Each row below holds a small network's activations on one input, seen along a few directions.
In each table, some parts of the input vary, and every possible input appears once, in random order.
Descriptions start from the smaller parts, as in this example, which fits no table here: ring(5) and (point or line(9) or (values(3) and line(6))).
Shared parts are said once, and a part with two or three values counts as separate values.

A family of inputs:
r1: [ 1.70 -4.57  2.39 -0.31  0.71  2.87  0.61 -3.12  4.56  2.17 -2.88 -2.87]
r2: [-1.47 -6.47 -0.61  5.59  3.93  0.09  1.98 -6.50 -0.26  1.67 -4.06 -1.90]
r3: [ 0.80 -8.19  6.20 -1.30 -0.37  0.39  0.98 -0.24 -2.49 -1.01 -2.85 -2.81]
r4: [-0.57 -5.34  1.36 -0.85 -0.19  3.46  2.51 -0.97  3.62 -1.07 -4.31 -2.46]
r5: [-2.03 -1.48  0.61 -2.50 -2.47  1.15 -4.67  0.96 -6.59 -2.17  4.40  1.39]
r6: [ 1.42  4.22  0.52 -3.17  5.71 -1.97 -0.15 -1.82  3.40 -0.27  0.30 -0.59]
r7: [-2.77 -0.39 -0.99 -1.92 -3.29 -1.09 -4.52  1.89 -2.29 -2.83  3.26  0.79]
r8: [ 2.39 -1.27  1.84  0.77 -6.11 -1.41  2.47  3.77 -6.21  1.58  2.97  1.97]
r9: [-0.04  2.61 -0.38 -3.73  4.26  0.67  0.94  1.11  1.61  0.51  0.63 -4.06]
r10: [ 2.83 -1.35  1.75  0.88  0.97  1.72  0.53 -2.54  4.15 -0.99 -5.38 -2.39]
r11: [-4.16 -0.01 -6.29  3.43  1.85 -2.91 -5.42 -2.59 -4.13 -0.60  0.61  2.57]
r12: [ 0.00  1.65 -0.95  1.02 -5.22  0.02  4.05  4.52  0.26  0.82 -0.65  3.42]
r13: [ 2.82 -1.37  3.64  1.67  1.63  2.32  0.39 -6.19  5.68  0.74 -3.42 -0.69]
r14: [-2.87 -0.12 -2.70  1.90  8.69 -1.79  2.02 -2.93 -2.90  2.39  1.40 -2.45]
r15: [-0.29 -1.79  4.77 -3.55  4.49 -0.55  0.51  3.50 -5.19 -1.39  2.44 -3.37]
r16: [-0.34 -0.79 -5.47  6.23 -1.11 -4.34  3.40 -0.44 -3.47  2.94 -0.41  5.14]
r17: [ 2.74  3.04 -1.60  1.68 -3.38  1.25  2.61  1.57  1.74  3.39  0.31  5.51]
r18: [ 2.74  5.48 -0.08  1.76 -4.56 -2.34  2.50  0.21  2.17  2.87 -1.08  5.37]
r19: [ 1.63 -0.65  1.21  2.06 -5.76 -3.15  2.72  4.93 -1.50  0.13  1.83  2.84]
r20: [-1.31  5.06 -2.67 -0.35 -1.75  0.68 -5.76  0.39  0.77 -2.90 -1.06  1.95]
r21: [-2.00  2.50 -0.10 -3.33  3.40  1.32  2.74  1.65  0.50 -1.91  0.51 -4.55]
r22: [-1.52  4.57 -1.49 -1.26 -0.58  0.93 -5.78 -3.15  2.34  0.66  1.93  4.18]
r23: [ 1.74  3.94  0.62 -0.70  6.08  2.08 -0.21  0.36  2.38 -0.08  0.89 -3.04]
r24: [ 1.27 -6.25  4.83  1.26 -0.33  0.01  1.43 -0.90  1.38 -3.06 -2.19 -3.58]
r25: [ 3.87  1.76 -3.01  0.66 -4.79 -0.67  2.29  2.08  1.01  3.25  1.45  3.23]
r26: [-0.61 -0.61  1.88 -3.35  3.82 -1.10  1.56  1.97 -1.12 -1.75  3.52 -4.06]
r27: [-3.88  2.23 -3.15 -1.72 -2.94  2.51 -3.59  0.66 -0.11 -1.68  2.04  0.27]
r28: [-2.08  3.57 -2.13 -0.90 -2.70 -0.16 -6.14  1.85  0.66 -1.42 -0.19  0.17]
Question: What is each input in this table made of?
Answer: values(4) and (point or line(6))
Question: Changing only the values(4) part turns r18 into r6. The same change can be made to r8. Which row results?
Answer: r15
Question: Which other rows does r7 become when the values(4) part takes its other values? List them by row number.
Answer: r19, r24, r26

A family of inputs:
r29: [-1.87 -3.39  0.34  0.56  0.90 -1.34  0.58  1.04 -2.93 -0.36  1.26 -1.70]
r30: [ 0.30  3.69 -2.50 -0.28 -0.63  0.70 -1.69 -0.71  1.23  0.33  0.14  0.93]
r31: [-0.64  2.16 -1.13 -0.78  1.18 -0.28 -3.86 -0.81  1.27 -1.20 -0.52  1.44]
r32: [-1.52  2.60  1.07 -3.22  5.53  0.92 -1.30 -1.22  0.92 -2.44  0.28 -4.02]
r33: [ 1.04  4.47 -4.04  1.08 -2.49 -0.05  0.04  1.25  2.19  1.92 -0.01  4.85]
r34: [-1.28 -2.48  1.86  0.27 -1.68  0.65 -0.61  0.93 -4.13  0.41  1.23  0.22]
r35: [-0.72 -2.37  4.89 -2.65  1.72  0.18  0.13  0.21 -2.60 -2.12  2.10 -4.54]
r36: [-2.28  1.38 -1.83 -0.23  3.45 -1.49 -2.63 -0.92  1.82 -1.24  0.14 -0.61]
r37: [ 4.29 -4.76  3.42  2.88  1.77  1.59  5.86 -4.96  6.13  1.61 -7.27 -2.48]
r38: [ 2.35  0.55 -1.10  1.75 -5.31 -2.05  2.62  3.11 -1.97  1.74  1.40  4.92]
r39: [ 0.34 -1.85 -0.97  0.61 -4.45  1.17  0.87  2.08 -1.93  1.35  1.24  0.97]
Question: What is each input in this table made of?
Answer: point or (values(2) and line(5))
Question: Which other rows does r34 become when the values(2) part takes its other values? List them by row number.
Answer: r31
